Each row below is a small network's average activation on inputs in which a field has the value named, seen along a few directions.
Related values have similar rows: they may be neighbours, one step apart, or belong to one group.
Random noise pushes rows far along 3 fixed directions. That doesn't count. These rows show it; they differ only by the noise:
[-418 -479 -135 -183 -657  202 -103  311  549 -208  -76  318 -110  591
  -73 -142   57  519]
[-532 -197   40 -160  112   -2  219  -41  141  435 -121   -1 -287 -198
  311  -27  -17   68]
[-136 -188   55  -96  -81  -85  -22  120   38  154 -121  141   63   49
   91   16   -2   35]
[-199 -299  -13 -117 -339   16  -80  215  238  -23 -103  220   38  297
    6  -44   27  223]
[ 185  -67  207   63 -222 -252  -96  197   43   61 -120   37  351  162
   90   28   67  -89]


Values of E:
e14: [-183 -278 -594 -378  178  346  117 -129 -452 -204 -157  458  -58    3
 -304  -56 -223 -214]
e3: [ -69  472  398  252 -159   23  249 -215  629  -83  166 -624 -447  202
  126 -143  299  168]
e8: [-122  206  -76  -49   40  -30  481 -135  219  -33  213 -422 -374 -121
  221 -375  149  181]
e13: [ 602  196  117  167  255   67 -402   50 -178 -244  -47   73   12  -70
 -491  -50   82   80]
e6: [  34  -40   69 -227   47 -116  -96  -89 -208  207  -73   35  157 -172
  175  279  -66 -118]
e10: [ 166  110  241   50 -119   -8 -320   92  358   32  -87   23  -19  220
   34   96  -38   97]
e4: [-319 -110 -327 -159  392  208 -254 -149  -91   71  -24  421 -374 -371
 -243  184 -293  314]
e1: [ 370  594  594  574  325 -558  141 -204  252  241   67 -700  281 -420
  305  136  190 -213]
e5: [-160    1   44  317 -312  151  424  -79  171  -97  193 -398  -47   78
  281 -262  229 -373]
e2: [ -77 -125  -13 -207 -215 -159   20  156 -166   51   25  -50  159  123
  142   29 -231  -29]
e11: [  38   35 -467    2   92  334  116  -88 -372 -157  147    2 -133  -42
 -206  -41 -139 -101]
e9: [ -38   39 -285  -75  791  111   95 -253 -858  480   14  179   96 -603
  163  285 -202 -531]
e12: [  73  -60  126  147 -378 -156  -80  102  412   83 -197 -209  263  180
   77   10  124  213]
e7: [-245  149   93   78  221  116  239 -135   41 -229  340  -55 -409 -149
  -64 -171  107   34]
E is arranged as a ring.
Q: Going along E from e8 by way of its neighbour e7, in what order are e13, e6, e5, e9 met?
A: e13, e6, e9, e5
Q: Which values are neighbours of e4? Give them in the order they are listed.
A: e10, e1
Q: What is the length, in steps, of the shortest route from e12 to e14?
A: 4

Values of D:
d4: [-294 -242 -261 -225 -186  219  229   50    6 -174   -8   72 -167  175
  -77 -260 -102  161]
d3: [ 387  142   -2   52   55   77  -69    6 -167 -363  124   13  114  203
 -133  -35   58 -291]
d13: [-710  -70  -17  210   97  218  208 -228  528  335  293 -167 -595 -279
  554   92  -54  139]
d10: [ 325  228   66  318  282   14   35 -190 -156  120  131 -130  330 -180
  105  132   50 -533]
d9: [  12  215  242  354 -158 -413  149  119  375  260    3 -476  315   76
  210  -37   -6 -197]
d15: [   6 -152 -290 -221  176 -112   65  -57 -352 -158   14  291 -187 -203
 -252 -127  -15  106]
d1: [-201   17  -46  162 -352   21  218  171   39  153   25 -103  157  168
   53 -186  -24 -118]
d12: [-527 -177  125 -245   54  172  285 -219   70  325  -86 -348 -404 -188
  312 -102  173  -48]
d2: [  12  104  -45   46  235 -167  102   31   58  123 -136  -12   -8 -336
  -80  -61  -85  134]
d5: [ 126  -14  160 -208  185  -77 -299   13 -182    3 -214  280   85  -68
 -211  196  -39  150]
d7: [ 315   90   11  -11   -9  117 -130  -16  -32 -444   70  162  -65  205
 -314  -72   24  171]
d14: [-174   34   36 -322  273   23   24 -207 -397  139 -148  -41 -297 -261
  -17  127   17  194]
d8: [ 129  -96  -29 -135   73 -107 -321   46 -118  233 -116   97  213 -125
   14  334  -72  -59]
d11: [ -93   70   94  163  355   -4   32  -56  216   92  103  106 -325 -252
  106  -70  -36  111]
d6: [-242 -211 -252 -290 -143  263  -42   52 -151  132  -91  193  -55  157
   97  109 -100   35]
Each value of D is a pair of two hidden parts, and every pair occurs once (3 first parts, 5 second parts).
Q: d15 and d4 share the first part; d15 and d14 share the second. Which value has the first part of d14 and the second part of d4?
A: d12
Q: d2 and d1 share the first part; d2 and d11 share the second. Which value has the first part of d11 and the second part of d1?
A: d10

Values of C:
c7: [-103  164  159  137  205 -431  124   60   -3  554 -180 -171  166 -438
  371  134 -168 -123]
c5: [  76   56  216  401 -680   27 -102  117  645   26  132 -276  385  327
  368    0   35 -299]
c10: [ -90  -59  -65  230 -632  176  372   58  417 -370  189 -344   92  489
  196 -289  299  -48]
c14: [ 206  -67  339 -145 -285 -158   11   30   86   97 -169 -336  234   93
  378  -46  274  -67]
c13: [ -40   45  -40   65 -118   -1  194  -97  -73  254    6 -364  205   46
  372   90  -22 -428]
c1: [-532 -529 -398 -404 -316  186   86  227   52   80 -204  300 -330  166
 -261  -89 -152  354]
c6: [-605  -56 -126   63   66  -97  153   21  788  199   48 -206 -460 -119
   97  -72    1  459]
c15: [ 552  402  227  535  342 -214  150 -152 -186  -22  294 -325  223 -344
  171  -72  115 -605]
c12: [  48  137  188 -201  -52  -72  192 -143 -182  -79   11 -191  -87  128
  102 -140  171  -16]
c9: [ 216  320  109  313  131 -394   97   11 -116  -14  176 -151   11 -217
  -95 -161   52   43]
c4: [ -27   -4   12 -192  216  257   34 -172  -58 -265  100  327 -521  -51
  -92  -88  -30  394]
c3: [ 185  -46   49 -218  918  -71 -471 -231 -777    4 -113  526 -112 -541
 -329  450 -215    0]
c8: [ -77   30 -253 -107 -390  104  187   99   48 -300 -193  -72   80  394
 -422 -259    3  251]
c2: [ 523  -45  173 -119  309  -65 -501   25 -523  168 -264  300  445 -112
 -159  438   25 -134]
c11: [-328   78  123  304 -424  343  -22  145  945  -81  233 -144 -204  411
   98 -182   64   87]
Each value of C is a pair of two hidden parts, and every pair occurs once (3 first parts, 5 second parts).
Q: c13 and c11 share the first part; c13 and c1 share the second. Which value has the first part of c1 and the second part of c11?
A: c6
Q: c9 and c7 share the first part; c9 and c15 share the second. Which value has the first part of c15 and the second part of c7?
A: c5

Values of P:
p2: [-597  -44 -110 -171  291   44  464 -185 -206  445 -124 -178 -253 -394
  257   15  -74 -285]
p16: [ 208  -66  -90   42 -750  195 -225  286  398 -854  277  236  -42  771
 -502 -298  121  457]
p4: [  75  144  112  118   15  -56   49  -30  232 -351  123  -47 -127   32
  -11  -28   61  224]
p9: [ 134  -24  118  289 -287 -123 -281  251  446 -114  -74   48  111  187
  -60  -23   64  412]
p22: [ 746  246    2  137  471    8  -54  -50 -962 -124  149  219  563 -190
 -269  173 -154 -610]
p11: [-408  -79  129   -9  243  -28  112  -63  318  643 -171 -110 -184 -259
  299  212   20   23]
p15: [ 899  540  426  343  335 -555 -212  -26 -285  -85   12 -129  424 -337
  -66  133  113 -277]
p10: [-574 -263 -163   41 -692  287  518  142  628  -94   22 -261 -205  443
  238 -296  133  127]
p8: [-337  -66  -62  -54  597   50 -106 -221    8  592 -164  112 -333 -570
  245  146 -169   16]
p19: [-522  -95   39 -258  129   18   62 -122  204  570 -170 -124 -245 -243
  325   34  -43  128]
p1: [-678 -279 -200 -277  395  240  -83  -43  197  -47   16  256 -704 -199
 -183   -8  -85  576]
p6: [  49  261  145  228  435 -154  182 -337 -156  -39   51 -257 -268 -428
   58   -9    7 -166]
p17: [ 417  191  232  177 -546   24   76   98   47 -213  127 -207  428  390
  178 -197   73 -361]
p13: [-249  -48 -341   71   11  338  207 -138  188 -158  302   62 -159  187
   -8 -146  -37   13]
p20: [  66  -44  313   82 -474 -206  -66  182  298   92 -196 -284  243  288
  353  -20  213  -61]
p12: [-812 -409 -277 -296  -40  331 -134  -42  483  199  -79  374 -467   14
   15  121 -176  529]
p14: [-523 -102 -307 -159   80  376  339 -220  139 -173  147   83 -834  -18
  -62 -223  -46  306]
p7: [ -80   -3 -137   23 -295  212  125   23  131 -128  190 -151   47  259
   15 -135   77 -187]
p5: [ 108  -16  141 -205  330 -309  130  -98 -571  428 -120 -148  262 -417
  274   30  -26 -375]
p21: [-110   35  -83 -237   77  -62  235  -32 -248  433 -163 -233   52  -78
  170   -5  -53 -178]
p18: [-178 -478 -176 -280 -589  210 -201  223  105 -132 -179   96   60  466
 -226   -9   72  400]
p3: [ 423  237  101  154   79 -196 -213   40  -75 -246  100  113   50  -75
 -256   93   19   63]
P is arranged as a ring.
Q: Which values are neighbours of p20? Give them in the order they are listed.
A: p19, p18
Q: Which values are neighbours of p14? Give them in the order they are listed.
A: p16, p13
Q: Which values are neighbours of p12? Give them in the order they are listed.
A: p11, p8
Q: Which values are neighbours of p4? Give them in the order they are listed.
A: p6, p3

Values of U:
u6: [ 333  279  304  440  502 -455  -93  -44    9  102   61 -239  140 -489
   51   96 -124 -144]
u11: [  94    0  -35  -74 -146  313 -107   -4 -302 -595  108  417  -58  272
 -423 -289 -130   18]
u5: [  37 -229 -345 -186  127  -25 -145 -106 -314  184  -56  291  251 -111
   56  224 -171 -353]
u13: [-293 -220  182 -239 -326  151 -189   59  428   26 -331   -7 -169  275
   26   33  -24  580]
u9: [ 293  428  312  491  147 -224   31  -88  264  -88   -3 -224   75 -121
  -73  -37  180   57]
u8: [-311 -135  -34  -13   29  319   90 -171  249 -293  228  172 -641   99
   18  -33   67  113]
u14: [  48  -36 -273  -88 -285   54  254   72 -114 -314  114   58   40  368
 -163 -314   50  -46]
u10: [-412 -511 -466 -308 -390  399 -168  115  196  -10   16  235  -42  174
   67   -2  -47  395]
u1: [ 228  144 -198    9 -271   11  280   61  -15 -507  178   -3  116  356
 -161 -206  216  -33]
u12: [-847 -499 -340 -697  314  302  -83  -98 -308  343 -158  491 -720 -453
 -173  218 -194  546]
u2: [-742 -487 -323 -233 -346  632   57  149  254   53   54  123 -302  415
   72  152  -55  285]
u7: [  25  237  185  406 -168 -239  -40   65  717  -66  204 -278 -218   82
    6  -64  126  305]
u3: [ 312 -378 -137 -301 -322  -10 -446  375   19 -113 -225  368  272  264
 -219   82   62  149]
u4: [-132  246  251  202 -426  -16  339  120  419  220  -56 -545  274  420
  292 -350   77 -125]
U is arranged as a ring.
Q: Going along U from u2 by way of its neighbour u4, in what order are u9, u14, u7, u3 met?
A: u14, u9, u7, u3
Q: Which values are neighbours of u13? Give them in the order they are listed.
A: u6, u12
Q: Which values are neighbours of u11? Give them in the order they are listed.
A: u8, u1
